Each row below holds a small network's activations on one input, seen along a few directions.
Each table varies a few parts of the input and shows all the possible inputs, shuffled.
A made-up example of a description, with smaller parts first: ring(8) and (point or (values(2) and line(4)) or line(9)).
Shared parts are said once, and a part with two or three values counts as separate values.

A family of inputs:
x1: 57.9,-7.2,66.2,-45.1,-28.5,16.1,-13.2,5.7,3.1,-8.2,-22.5,23.4,-8.3,-16.7
x2: -22.0,17.6,-1.0,-0.4,6.2,-1.9,-4.4,12.3,-0.7,9.7,4.0,-24.0,-9.2,6.6
x3: -12.0,-13.5,-14.3,-3.0,27.8,39.1,-9.1,-19.2,-27.6,7.1,-22.3,41.5,19.2,-2.5
x4: 6.0,0.4,-11.7,15.7,22.2,14.1,2.5,-8.0,-14.2,26.1,-4.4,15.7,14.6,10.0
x5: -32.1,-16.9,6.7,4.3,36.2,35.9,-2.6,-11.3,-24.8,-7.2,-37.0,28.7,4.4,-13.7
x6: -25.3,1.6,-1.3,11.5,-7.3,-33.3,-6.1,-7.3,1.8,1.7,30.8,-17.5,-8.2,32.6
x7: 0.9,18.3,-23.0,26.6,-9.8,-24.7,3.9,3.7,30.6,-23.3,28.7,-36.6,0.9,34.4
x8: -30.5,-1.5,6.9,21.6,19.7,16.6,3.6,7.6,-15.3,13.8,-14.9,4.9,2.6,-2.9
x9: 5.3,13.9,-26.5,-0.3,1.3,-15.4,14.3,3.3,5.1,14.6,1.9,-1.7,4.8,-13.4
x10: -10.1,14.2,-3.0,1.4,-6.3,2.7,-1.3,1.0,-10.8,15.8,9.0,-25.7,-7.6,21.1
x11: -29.5,-1.0,7.3,17.7,9.5,14.0,16.6,1.1,-19.2,17.9,-17.8,7.3,5.3,7.8
x12: -6.4,12.6,-43.0,11.0,-26.8,-38.4,4.0,15.7,30.2,-14.3,28.3,-10.7,5.8,9.1
x13: 4.1,16.2,-30.5,28.3,-15.7,-24.9,5.1,10.8,25.6,-27.7,25.2,-41.1,-9.9,8.2
x14: -3.5,5.3,-19.3,17.2,-0.1,-26.4,2.3,-7.1,10.9,-14.3,22.3,-34.4,-12.6,-9.0
x15: 41.4,-8.8,77.2,-40.8,-21.2,25.1,-31.4,1.9,4.3,-9.6,-2.4,20.2,0.3,-23.9
x16: -14.4,-27.4,-6.0,-15.6,15.8,34.2,33.4,-5.3,-30.6,8.1,-41.5,13.6,-0.9,-15.7
x17: 70.4,-21.3,47.9,-47.9,-16.4,3.3,-16.0,-5.8,21.2,-14.1,-22.0,46.9,4.2,-38.0
x18: -0.2,-2.3,-32.5,-2.3,-6.8,-36.2,-1.6,0.9,10.3,4.1,34.6,-10.5,-5.4,6.0
- What is each input in this table made of? => values(3) and (point or line(5))
- A walk changes only the line(5) part. It starts at x12 and steps to x18. List the rest of the walk in order. => x9, x4, x3

A family of inputs:
x19: 4.5,-17.5,18.5,-16.9,13.7,32.1,24.1,-9.0,-21.4,9.6,-36.9,15.7,5.2,-22.7
x20: -30.9,11.0,-83.7,27.3,17.3,-29.2,15.0,-0.5,-12.6,23.7,26.6,-1.3,15.5,13.0
x21: 5.8,-31.0,5.1,-3.3,11.6,24.1,22.6,-11.1,-14.7,5.8,-39.3,17.0,3.3,-19.7
x22: 40.4,6.2,72.9,-31.6,-12.8,26.6,-30.9,1.5,12.2,-1.9,-19.5,6.9,-7.0,-12.6
x23: -2.0,-16.0,-5.4,-27.1,18.8,43.3,-20.9,-5.8,-28.4,5.8,-13.7,48.5,22.7,-2.3
x24: -44.3,19.2,-66.7,41.4,20.2,-26.7,16.8,4.2,-16.7,16.3,28.6,-19.6,7.4,32.5
x25: 14.8,0.2,52.0,-20.5,25.6,60.8,-12.1,-5.7,-27.3,12.5,-34.7,7.4,2.8,-16.7
x26: 32.5,-23.0,21.9,-20.1,-20.1,-1.5,7.8,-4.1,26.7,-12.8,-22.3,15.9,-1.8,-17.2
x27: -62.7,28.9,-46.9,53.7,14.3,-25.1,7.5,9.3,-15.1,-16.7,43.9,-66.4,-14.0,42.0
x28: -18.1,28.4,-46.2,34.3,-15.0,-58.2,-5.2,14.9,19.7,-5.8,47.2,-16.8,-2.0,31.1
x29: 6.4,-17.4,34.7,-14.5,16.5,39.0,8.8,-4.9,-20.2,17.1,-33.0,12.2,1.6,-20.8
x30: 24.3,-15.2,12.6,-44.1,-14.5,10.8,-38.3,-2.8,8.8,-2.1,11.1,47.8,10.7,-12.0
x31: -6.4,20.2,-56.8,18.2,-14.2,-61.1,-4.9,10.4,25.1,3.4,38.6,0.9,6.9,11.1
x32: 29.9,-10.0,35.2,-29.0,-22.7,0.5,4.3,-6.0,20.7,-7.9,-22.0,16.6,-6.6,-21.7
x33: -26.3,30.7,-32.8,39.2,-16.8,-57.2,-9.0,14.1,19.2,-22.8,54.4,-43.4,-10.0,36.0
x34: 7.7,-30.2,-1.5,-6.0,7.5,25.1,29.1,-11.8,-12.3,7.2,-39.3,19.5,3.8,-23.0
x35: 33.1,-29.2,13.4,-23.4,-18.5,-5.9,12.9,-9.7,25.2,-8.4,-19.1,19.9,-4.4,-26.5
x36: -53.6,25.2,-56.8,50.3,15.8,-25.4,11.7,6.1,-17.6,-2.6,35.4,-47.1,-0.2,40.8
x37: 10.0,-6.8,46.6,-13.3,21.6,49.3,-3.0,-6.6,-23.0,15.0,-33.1,13.9,2.8,-17.0
x38: 34.5,-6.4,48.1,-25.9,-19.6,13.6,-8.1,-1.6,20.6,-2.7,-17.5,7.9,-6.4,-16.5
x39: 34.9,-1.0,61.5,-30.1,-8.5,18.0,-15.9,-1.1,14.9,0.6,-15.4,10.2,-4.8,-16.4
x40: -34.7,33.6,-25.6,41.8,-20.2,-53.0,-12.3,20.0,16.2,-33.4,60.1,-65.5,-25.4,38.6
- What is each input in this table made of? => values(2) and (point or line(4) or line(6))
- Change only the line(4) part in x33. List by row number the other rows that result. => x28, x31, x40

A family of inputs:
x41: 4.7,20.5,68.6,-11.1,4.6,15.7,-36.6,-7.1,-28.7,-22.2,-15.9,-6.2,-4.6,8.6
x42: 39.0,-33.0,28.3,-64.8,5.3,46.6,-14.0,-27.5,6.3,-0.4,-37.5,52.3,15.2,-42.4
x43: -25.5,24.3,-33.9,32.6,2.2,-50.4,29.6,-11.1,0.7,-16.8,37.6,-62.3,-3.4,48.1
x44: 33.9,-36.6,36.9,-50.4,1.1,56.8,12.5,-9.8,16.4,0.2,-46.6,27.3,6.4,-57.0
x45: 27.5,-22.8,70.3,-46.7,9.5,57.4,-24.4,-13.8,-39.3,7.7,-16.7,16.3,-1.9,-14.4
x46: 1.1,27.0,43.1,16.1,-21.1,-8.5,-5.4,16.3,45.6,-3.1,3.3,-17.0,-22.5,15.8
x47: 9.8,27.7,76.4,3.5,9.3,26.3,-5.1,-13.9,-8.3,-15.6,-25.4,-34.0,-19.6,0.4
x48: 26.0,-28.7,68.9,-25.3,-1.4,73.2,-4.4,-3.0,-19.7,5.4,-37.2,-8.0,-6.5,-24.5
x49: -23.6,-27.4,-37.2,34.2,31.1,50.6,47.7,-12.2,-43.5,5.8,-55.9,24.3,21.6,-2.5
x50: 42.7,-20.6,16.7,-31.8,-36.0,-9.7,17.6,-1.6,38.5,18.3,-12.7,32.4,5.2,-50.6
x51: 45.4,-3.8,13.8,3.8,-33.0,-49.9,-3.9,2.9,43.5,-12.8,-3.5,-5.6,-23.8,-10.2
x52: -39.1,9.3,-40.6,35.8,-14.4,-62.4,9.2,7.9,14.6,-16.8,67.5,-53.9,-44.3,21.6
x53: 52.7,-18.9,16.6,-46.1,-21.4,-22.1,-0.8,-8.8,35.0,15.3,1.7,58.7,17.4,-18.0
x54: 46.6,2.5,2.2,-10.0,-26.4,-49.8,-25.9,7.9,33.5,-2.4,25.6,22.0,-14.5,-13.0
x55: -41.2,0.2,-38.9,14.3,24.9,1.9,31.2,-3.3,-44.3,15.0,-28.0,-9.4,-3.9,-6.1
x56: -35.9,-1.1,-39.0,45.8,20.1,-19.6,16.6,0.7,-7.1,-3.3,3.1,-46.9,16.9,18.5
x57: -2.5,14.5,33.3,-1.2,-33.5,-21.7,-37.6,13.6,26.2,-29.5,1.5,16.5,0.6,35.1
x58: -34.2,23.0,-66.5,23.3,-13.8,-47.5,-21.6,18.5,21.4,-14.7,85.9,-23.4,-21.7,20.4
x59: -28.7,40.5,-59.4,18.2,-9.8,-32.5,-0.3,19.3,-2.9,-9.0,55.0,-32.4,16.9,38.0
x60: -38.2,7.2,-53.7,32.9,28.2,-16.1,-9.8,19.1,-10.3,20.2,34.1,-19.0,22.5,22.0
x61: -24.9,-13.3,-53.8,20.6,35.6,50.7,15.7,-15.1,-49.3,32.8,-27.5,51.9,27.0,-8.3
x62: -35.8,9.5,-51.8,6.1,38.9,10.9,9.7,20.8,-28.4,25.9,-8.4,16.4,17.0,18.5
- What is each input in this table made of? => values(2) and (line(5) or ring(6))
- The inputs of x41 and x47 match in every part but the values(2) part. If x53 is changed in the same way as x41 into x47, which row does it become? => x50
- Change only the values(2) part in x56. List by row number the other rows that result. => x60
- Change only the values(2) part in x62. List by row number the other rows that result. => x55
